Here are a small network's activations along a few directions, averaged over the inputs that share one value of a field.
Values that are neighbours, or in one group, have similar rows; names and order tell nothing.
In the rows, 500 means zero.
Strong random noise was added to every row along 19 fixed directions; ignore it. To show where, here is one row again and again, with new noise each time:
[666 588 569 357 552 529 440 502 446 516 420 559 418 585 412 652 456 479
 676 426 416 341 410 168 378 564 545 518 586]
[564 553 693 373 597 507 263 451 553 196 513 582 472 328 632 293 522 486
 821 448 475 181 266 630 677 337 208 614 490]
[571 382 483 496 507 466 410 361 498 480 405 334 472 401 266 709 415 507
 420 312 501 316 728 534 555 412 429 537 505]
[ 74 365 570 536 468 518 616 328 526 624 410 419 413 394 575 373 279 485
 499 390 552 582 553 319 746 354 590 718 601]
[639 587 338 515 468 307 495 543 482 359 437 353 574 706 259 447 409 536
 365 450 536 536 502 609 672 505 549 545 300]
[558 584 316 525 336 586 659 773 650 483 407 435 391 439 494 332 620 537
 320 651 479 618 734 615 542 557 445 504 484]
[411 552 406 464 491 524 591 690 633 459 350 435 436 736 490 234 461 520
 532 471 255 540 495 258 614 543 564 448 424]
[590 432 119 509 499 403 707 646 486 492 380 409 494 489 251 470 456 549
 467 633 470 650 561 479 619 375 634 512 632]
[460 517 454 571 557 575 633 650 293 646 659 420 571 421 641 560 640 449
 469 745 734 688 626 440 529 391 479 472 301]
[503 496 521 489 622 483 702 555 331 387 848 512 550 695 602 471 412 490
 515 675 466 617 484 458 366 530 648 440 392]
[489 623 604 595 331 678 456 353 450 547 415 632 449 406 441 536 468 450
 238 378 206 327 454 540 539 745 425 736 478]
[649 628 379 464 437 364 508 662 495 377 511 378 535 509 367 337 299 717
 476 605 470 414 515 277 460 505 609 557 320]
[386 518 632 652 505 664 551 548 581 380 593 627 476 739 563 603 601 456
 348 524 422 542 727 706 458 866 364 380 371]
[546 625 458 537 409 558 359 594 528 518 490 487 499 338 594 479 744 537
 460 529 299 330 571 689 728 561 334 426 480]
[313 607 558 410 373 486 607 516 764 697 344 618 254 507 504 581 503 723
 454 482 671 493 683 581 541 529 541 507 647]
[421 458 423 434 538 557 534 492 661 469 137 708 338 498 220 616 390 710
 553 426 570 375 539 521 634 511 387 629 666]
[551 620 512 569 334 222 345 425 626 524 470 484 517 491 433 559 448 580
 461 496 630 483 458 386 485 590 546 615 815]
[480 486 505 375 477 442 339 585 466 271 595 425 490 533 527 589 431 489
 808 666 497 350 562 602 554 462 446 273 663]
[353 398 396 346 536 502 545 365 206 450 606 466 462 440 382 729 232 682
 432 593 488 327 688 605 536 314 698 360 380]
[386 444 625 785 573 416 529 425 641 543 627 447 578 413 490 591 603 500
 500 519 640 501 653 661 587 482 327 527 373]
[672 519 297 517 446 565 717 624 473 823 375 555 574 596 239 595 520 441
 408 684 523 678 350 650 260 406 544 425 409]


D, 17 values:
d4: [449 435 682 405 373 443 325 271 374 653 535 452 617 569 565 508 244 449
 425 362 673 576 262 583 375 513 569 596 582]
d16: [387 424 474 691 729 321 637 353 611 353 592 629 507 504 554 604 573 511
 542 529 758 678 687 533 493 545 658 389 411]
d10: [404 352 403 671 655 367 426 250 481 518 418 657 603 435 368 530 498 708
 319 328 401 383 434 466 617 423 554 542 467]
d3: [433 554 701 459 332 586 418 589 512 356 682 478 422 422 683 362 367 645
 348 583 430 387 660 263 219 548 444 572 580]
d17: [484 527 378 511 472 482 431 531 431 420 495 396 494 317 622 484 689 416
 475 502 631 604 623 595 712 521 552 459 410]
d5: [285 470 516 422 595 660 445 422 289 395 477 606 542 622 774 304 578 342
 480 457 431 605 274 514 618 465 552 405 276]
d1: [623 484 447 382 620 461 510 428 323 272 679 647 547 642 534 367 423 610
 380 469 343 454 363 497 315 462 686 393 378]
d8: [552 781 549 434 354 686 648 639 734 595 243 624 296 310 460 371 499 507
 684 513 430 394 412 643 591 574 468 634 277]
d13: [575 615 475 632 388 463 454 545 444 585 550 463 555 270 466 618 596 524
 512 686 644 464 579 675 519 535 500 424 283]
d15: [405 491 584 553 460 233 465 440 541 270 723  51 473 376 644 330 479 483
 498 371 689 521 729 547 841 301 513 664 386]
d6: [493 417 546 492 593 488 362 524 379 399 596 437 585 561 385 763 354 593
 607 651 604 316 716 351 259 453 469 233 318]
d12: [287 217 567 513 571 694 973 534 610 690 616 454 440 565 387 448 217 602
 511 443 474 723 602 621 395 406 531 654 514]
d11: [494 486 640 608 647 625 608 425 530 481 505 526 378 310 622 478 837 250
 653 428 418 444 420 644 711 309 295 626 399]
d7: [633 760 637 474 405 454 400 457 628 388 469 591 377 336 599 410 584 587
 400 429 526 309 575 464 445 625 511 590 306]
d9: [459 429 398 588 445 464 560 434 601 404 387 454 464 326 535 333 395 570
 329 497 728 660 704 466 354 581 744 426 260]
d2: [159 307 457 721 476 297 284 417 594 227 691 359 703 326 707 243 432 483
 600 619 410 499 531 596 623 458 569 291 603]
d14: [365 413 707 565 560 598 496 430 584 567 647 517 539 112 748 355 443 505
 748 483 511 456 407 333 421 558 537 594 478]
The values of D form a star with 3 arms.
Which values are neighbours of d5? Give them in the order they are listed.
> d17, d15
Which values are neighbours of d2? Give them in the order they are listed.
> d14
Which values are neighbours of d8? Give them in the order they are listed.
> d16
Which values are neighbours of d10? Give them in the order they are listed.
> d1, d13
Which values are neighbours of d3? Give them in the order they are listed.
> d12

J, 13 values:
j11: [539 663 567 356 332 531 477 587 648 503 425 576 413 723 489 438 452 472
 574 504 434 486 420 656 494 633 467 476 577]
j3: [534 521 559 455 482 407 329 344 744 416 245 611 419 542 466 443 681 355
 422 317 578 433 426 753 434 351 387 419 499]
j10: [356 469 583 572 395 466 435 436 678 486 459 455 496 645 504 361 440 352
 461 427 361 537 410 488 480 585 479 565 707]
j2: [327 451 524 442 545 569 593 526 455 336 612 439 389 511 621 530 470 439
 611 505 545 530 747 456 634 509 517 492 549]
j9: [311 357 546 369 452 542 356 431 321 422 563 550 446 507 707 610 388 481
 457 616 582 496 626 394 352 433 536 382 885]
j6: [458 462 515 431 543 506 561 498 380 418 614 369 466 549 585 360 444 404
 572 426 362 517 437 338 584 385 591 576 461]
j13: [480 610 554 540 447 410 359 496 497 460 563 503 546 579 498 554 489 692
 395 599 479 351 537 475 455 517 416 424 436]
j8: [456 448 467 461 456 716 533 486 379 642 377 522 511 511 527 482 516 302
 364 441 301 582 436 347 375 509 571 458 505]
j7: [513 388 354 676 490 526 628 560 581 667 518 627 604 428 389 472 501 677
 288 590 369 624 493 565 337 600 483 488 702]
j1: [568 616 532 485 369 419 199 468 577 487 361 394 562 482 586 440 638 318
 553 471 508 426 381 505 478 445 416 328 447]
j12: [551 527 567 471 467 516 393 639 512 465 535 346 509 575 733 429 697 291
 489 478 620 610 556 521 565 460 346 470 551]
j4: [605 503 370 366 518 447 491 464 496 527 465 545 441 402 479 469 549 570
 527 471 350 373 435 569 547 442 636 390 547]
j5: [483 486 458 532 530 568 467 499 448 470 294 718 504 542 368 497 505 554
 544 552 465 446 284 389 501 467 388 614 599]
The values of J form a star with 6 arms.
Which values are neighbours of j7? Give them in the order they are listed.
> j8
Which values are neighbours of j5? Give them in the order they are listed.
> j6
Which values are neighbours of j4? Give them in the order they are listed.
> j10
Which values are neighbours of j2? Give them in the order they are listed.
> j11, j3
Which values are neighbours of j13? Give them in the order they are listed.
> j1
